Here are a small network's activations along a few directions, averaged over the inputs that share one value of a field.
Values that are neighbours, or in one group, have similar rows; names and order tell nothing.
(in the rows, 500 means zero)
Strong random noise was added to every row along 4 fixed directions; ignore it. To show where, here is one row again and again, with new noise each time:
584, 392, 440, 328, 411, 478, 522, 424, 467, 580, 533, 386, 537, 633, 432, 362
532, 439, 638, 554, 296, 597, 491, 548, 512, 629, 517, 387, 667, 576, 477, 607
457, 626, 402, 501, 266, 514, 250, 372, 649, 791, 592, 761, 449, 570, 557, 447
545, 451, 609, 612, 292, 543, 493, 523, 478, 623, 494, 381, 595, 559, 491, 614
394, 532, 515, 306, 500, 677, 352, 481, 654, 625, 547, 757, 654, 621, 445, 442
477, 391, 671, 418, 508, 677, 551, 593, 501, 493, 464, 435, 746, 606, 399, 579


Values of M:
m5: 646, 609, 326, 601, 213, 271, 341, 414, 605, 742, 611, 686, 262, 442, 598, 442
m9: 630, 592, 187, 538, 693, 232, 681, 407, 355, 447, 454, 496, 135, 441, 509, 392
m4: 720, 439, 493, 394, 364, 494, 495, 544, 516, 413, 644, 339, 718, 446, 508, 452
m6: 477, 292, 517, 281, 399, 458, 568, 377, 504, 521, 579, 124, 470, 607, 563, 262
m2: 590, 627, 358, 436, 593, 492, 580, 543, 433, 428, 593, 450, 529, 336, 515, 428
m8: 607, 497, 472, 777, 163, 306, 451, 434, 352, 716, 491, 348, 307, 481, 533, 573
m1: 439, 464, 333, 224, 613, 372, 458, 377, 709, 436, 568, 604, 303, 495, 586, 176
m7: 353, 592, 552, 497, 712, 468, 386, 514, 571, 263, 526, 656, 383, 286, 645, 465
m3: 624, 508, 140, 261, 317, 365, 562, 296, 463, 743, 707, 252, 406, 661, 476, 176
The values of M form a 3 by 3 grid.
Which values are neighbours of m3? Give them in the order they are listed.
> m9, m8
Which values are neighbours of m4? Give them in the order they are listed.
> m5, m2, m7
Each value of M is a pair of two hidden parts, and every pair occurs once (3 first parts, 3 second parts).
m6 and m7 share the first part; m6 and m3 share the second. Which value has the first part of m3 and the second part of m7?
> m2

Values of N:
n5: 518, 543, 439, 698, 317, 247, 349, 358, 638, 582, 486, 658, 186, 406, 632, 444
n16: 232, 461, 700, 440, 548, 745, 416, 613, 705, 555, 486, 688, 641, 636, 474, 566
n21: 431, 484, 427, 474, 349, 373, 422, 470, 705, 652, 605, 526, 329, 525, 648, 402
n4: 415, 500, 599, 601, 303, 508, 304, 393, 519, 577, 569, 529, 512, 488, 520, 445
n11: 536, 648, 229, 663, 571, 181, 261, 175, 321, 495, 430, 810, 72, 443, 502, 366
n24: 419, 503, 697, 564, 503, 576, 417, 589, 595, 339, 493, 520, 618, 333, 621, 603
n18: 604, 464, 384, 480, 440, 487, 507, 444, 463, 575, 427, 522, 496, 590, 418, 526
n6: 699, 532, 458, 532, 377, 382, 402, 449, 484, 511, 584, 473, 441, 338, 628, 463
n3: 735, 612, 227, 586, 318, 294, 425, 408, 461, 595, 608, 434, 388, 378, 622, 415
n8: 559, 463, 482, 398, 501, 453, 378, 426, 545, 588, 481, 692, 515, 602, 424, 367
n1: 819, 364, 421, 239, 197, 338, 521, 426, 572, 639, 675, 332, 504, 568, 507, 248
n2: 517, 567, 492, 501, 495, 522, 550, 657, 567, 632, 534, 588, 557, 467, 469, 574
n22: 611, 618, 446, 751, 319, 458, 459, 560, 581, 583, 497, 649, 473, 439, 554, 650
n12: 391, 661, 297, 464, 709, 436, 442, 426, 449, 616, 380, 908, 264, 557, 448, 453
n10: 449, 384, 634, 423, 410, 608, 416, 476, 619, 594, 455, 554, 591, 577, 470, 498
n20: 424, 751, 538, 658, 437, 668, 355, 682, 607, 634, 587, 744, 595, 290, 630, 734
n7: 282, 592, 494, 493, 867, 645, 574, 453, 379, 308, 387, 580, 470, 546, 367, 555
n9: 538, 672, 434, 963, 457, 380, 403, 431, 261, 501, 353, 566, 366, 415, 507, 727
n23: 290, 578, 686, 419, 527, 789, 355, 624, 735, 445, 619, 646, 669, 400, 640, 621
n13: 537, 385, 577, 791, 546, 436, 821, 520, 301, 426, 293, 134, 404, 581, 445, 684
n15: 373, 604, 333, 562, 827, 392, 635, 450, 530, 344, 347, 646, 215, 517, 492, 489
n19: 249, 566, 598, 333, 298, 691, 256, 456, 671, 662, 708, 597, 648, 621, 571, 443
n14: 445, 600, 640, 635, 323, 687, 602, 644, 605, 562, 648, 271, 730, 395, 689, 694
n17: 612, 512, 285, 393, 439, 376, 543, 375, 269, 636, 596, 338, 394, 542, 404, 292
Each value of N is a pair of two hidden parts, and every pair occurs once (6 first parts, 4 second parts).
n8 and n11 share the first part; n8 and n12 share the second. Which value has the first part of n12 and the second part of n11?
> n17
n9 and n3 share the first part; n9 and n4 share the second. Which value has the first part of n4 and the second part of n3?
> n24
n15 and n13 share the first part; n15 and n22 share the second. Which value has the first part of n22 and the second part of n13?
> n18
n1 and n6 share the first part; n1 and n2 share the second. Which value has the first part of n2 and the second part of n6?
> n20

Values of K:
k9: 638, 481, 454, 295, 520, 500, 510, 500, 563, 515, 534, 595, 602, 488, 448, 365
k18: 552, 654, 374, 547, 410, 471, 424, 535, 625, 590, 605, 623, 455, 359, 662, 504
k4: 412, 396, 470, 552, 831, 376, 547, 363, 307, 257, 282, 550, 317, 579, 371, 435
k24: 642, 541, 594, 565, 384, 550, 435, 552, 496, 566, 565, 482, 664, 428, 479, 576
k17: 389, 538, 346, 435, 425, 449, 440, 392, 613, 694, 568, 571, 293, 593, 564, 354
k2: 520, 498, 663, 746, 466, 502, 447, 535, 334, 393, 391, 426, 540, 396, 526, 702
k12: 536, 517, 278, 327, 497, 466, 626, 438, 473, 596, 537, 500, 408, 584, 458, 361
k21: 579, 555, 269, 520, 497, 282, 481, 423, 616, 493, 555, 552, 222, 416, 662, 389
k5: 542, 406, 681, 687, 486, 535, 647, 639, 299, 282, 482, 64, 652, 344, 567, 707
k23: 526, 472, 342, 368, 501, 291, 534, 400, 539, 430, 553, 402, 237, 430, 600, 275
k10: 359, 477, 555, 479, 720, 655, 568, 550, 357, 407, 425, 371, 624, 543, 413, 605
k3: 467, 513, 581, 650, 446, 546, 407, 498, 382, 531, 445, 509, 569, 537, 447, 620
k11: 463, 385, 625, 563, 833, 437, 587, 477, 315, 135, 277, 470, 414, 468, 422, 533
k1: 581, 422, 427, 468, 381, 402, 502, 460, 555, 621, 473, 524, 453, 612, 460, 435
k8: 585, 635, 485, 902, 229, 397, 385, 471, 373, 688, 472, 532, 404, 464, 529, 692
k22: 325, 708, 481, 573, 485, 517, 275, 420, 675, 514, 588, 755, 388, 374, 679, 496
k7: 370, 738, 483, 760, 521, 595, 419, 532, 469, 621, 475, 716, 429, 442, 507, 735
k20: 592, 397, 596, 445, 369, 522, 497, 578, 608, 538, 526, 513, 602, 506, 532, 529
k13: 685, 481, 435, 472, 193, 464, 494, 453, 575, 775, 611, 425, 582, 573, 434, 420
k19: 547, 393, 501, 491, 214, 404, 458, 427, 561, 694, 571, 420, 459, 624, 502, 395
k16: 336, 672, 345, 442, 417, 488, 357, 300, 609, 674, 590, 686, 304, 582, 552, 348
k15: 349, 601, 403, 472, 732, 548, 524, 517, 596, 492, 397, 777, 358, 575, 481, 516
k6: 698, 564, 440, 565, 239, 423, 534, 512, 473, 604, 708, 231, 538, 369, 605, 496
k14: 545, 370, 479, 344, 487, 364, 476, 432, 502, 460, 492, 485, 404, 522, 518, 330
Each value of K is a pair of two hidden parts, and every pair occurs once (6 first parts, 4 second parts).
k18 and k12 share the first part; k18 and k21 share the second. Which value has the first part of k21 and the second part of k12?
> k15
k2 and k5 share the first part; k2 and k11 share the second. Which value has the first part of k11 and the second part of k5?
> k22
k10 and k3 share the first part; k10 and k16 share the second. Which value has the first part of k16 and the second part of k3?
> k4
k24 and k8 share the first part; k24 and k14 share the second. Which value has the first part of k14 and the second part of k8?
> k19
k13 and k9 share the first part; k13 and k1 share the second. Which value has the first part of k1 and the second part of k9?
> k20
